A small network was shown many inputs. Here are its activations along a few directions, one row for each input.
Each table varies a few parts of the input and shows all the possible inputs, shuffled.
Descriptions start from the smaller parts, as in this example, which fits no table here: one of 8 places around a ring, together with either a single point or one of 11 places along a line or (one of 3 separate values, together with one of 4 places along a line).
Shared parts are said once, and a part with two or three values counts as separate values.
In the rows, 128 means zero.

Other details of the inputs vary at random and push rows far along two fixed directions, the same in every table; ignore that.

Rows:
r1: [ 66 170 109 158 170 126 143 113 156  29  84 102 143 182 136]
r2: [163 131 155  75 152 156 132 151 146 168 136 121 101 100 127]
r3: [ 64 171 110 151 166 129 143 116 159  30  84 107 146 184 136]
r4: [112  84  79 210  66 104 111 109  74 154 174 194 178 109 117]
r5: [165 124 160  71 127 133 134 146 136 173 126 103  87 115 121]
r6: [177 117 167  68 127 133 128 150 132 181 132 105  92 106 127]
r7: [107  90  78 217  60 104 112 109  75 150 174 199 181 118 114]
r8: [ 62 167 106 160 175 121 142 111 152  28  84 101 145 180 140]
r9: [167 117 155  87 119 128 132 141 131 174 133 106  91 107 120]
r10: [175 127 168  64 141 132 137 147 138 172 125  94  83 104 130]
r11: [170 139 149  80 147 160 100 126 148 148 130 103 107 101 145]
r12: [112  96  91 194  70 113 115 113  88 152 167 195 170 117 112]
r13: [ 87 172 127 116 186 138 142 127 172  43  79  93 129 175 142]
r14: [181 122 162  63 131 133 133 149 139 181 126 105  86 109 127]
r15: [124  97 101 185  80 114 115 120  89 154 166 190 170 114 122]
r16: [ 58 163 125 160 185 117 172 130 144  46  92 120 139 170 129]
r17: [175 120 167  68 135 134 133 144 132 177 128  96  78  99 125]
r18: [141  96  94 175  67 126  79 104  96 143 163 172 177 114 134]
Description of these inputs: one of 3 separate values, together with one of 6 places around a ring.
- The inputs of r18 and r8 match in every part but the place on the ring of 6. If r6 is changed in the same way as r18 into r8, which row does it become? => r17
- Which other rows does r13 become when the choice among 3 separate values takes its other values? List them by row number. => r2, r14

Rows:
r19: [ 82 115  87 216  93  91 124 101  93  89 139 162 174 149 126]
r20: [108 130 110 152 140 137 128 119 126 117 135 138 138 119 124]
r21: [189 116 157  73 113 145 110 132 127 198 141  99  84  87 125]
r22: [210  90 156  66  84 138 111 152 114 240 168 142  94  78 115]
r23: [ 96  88  72 245  53  84 107  93  65 118 162 194 195 132 124]
r24: [106 172 157  92 193 127 169 136 167  68  70  60  85 160 133]
r25: [117 116 126 140 113 101 134 125 115 123 126 135 134 138 127]
r26: [183 120 147  82 145 166 110 134 133 193 151 120  98  68 133]
r27: [ 91 181 162  86 212 152 178 157 178  71  82  88 104 160 127]
r28: [106 116 119 154 111  97 154 139 116 115 122 149 141 156 116]
r29: [106 132 121 148 129 125 139 133 123 119 134 150 144 137 126]
r30: [ 86 181 158  95 215 145 182 156 175  61  78  89 107 164 133]
r31: [103 177 161  90 207 144 165 141 173  71  79  66  94 152 134]
r32: [202  83 147  85  70 136 109 149 105 242 173 154 107  79 112]
r33: [198 115 176  46 138 143 123 150 138 197 134 100  81  86 132]
r34: [ 96 119  67 204  82 116  82  92 111  86 143 173 197 157 140]
r35: [101 128  82 180  96 130  87  99 123  86 135 158 185 153 137]
r36: [ 84 174 136 112 209 146 163 131 168  61  87  90 106 149 132]
r37: [123 139 105 141 123 142  94 110 140  93 124 135 160 144 145]
r38: [208  89 158  70  89 139  98 140 112 236 167 131  99  69 125]
r39: [ 93 107  85 209  71  84 121  98  85 104 138 157 161 150 119]
- What do these inputs look like to the network? => one of 3 separate values, together with either a single point or one of 6 places around a ring
- The inputs of r33 and r25 match in every part but the choice among 3 separate values. If r30 is changed in the same way as r33 into r25, which row does it become? => r29
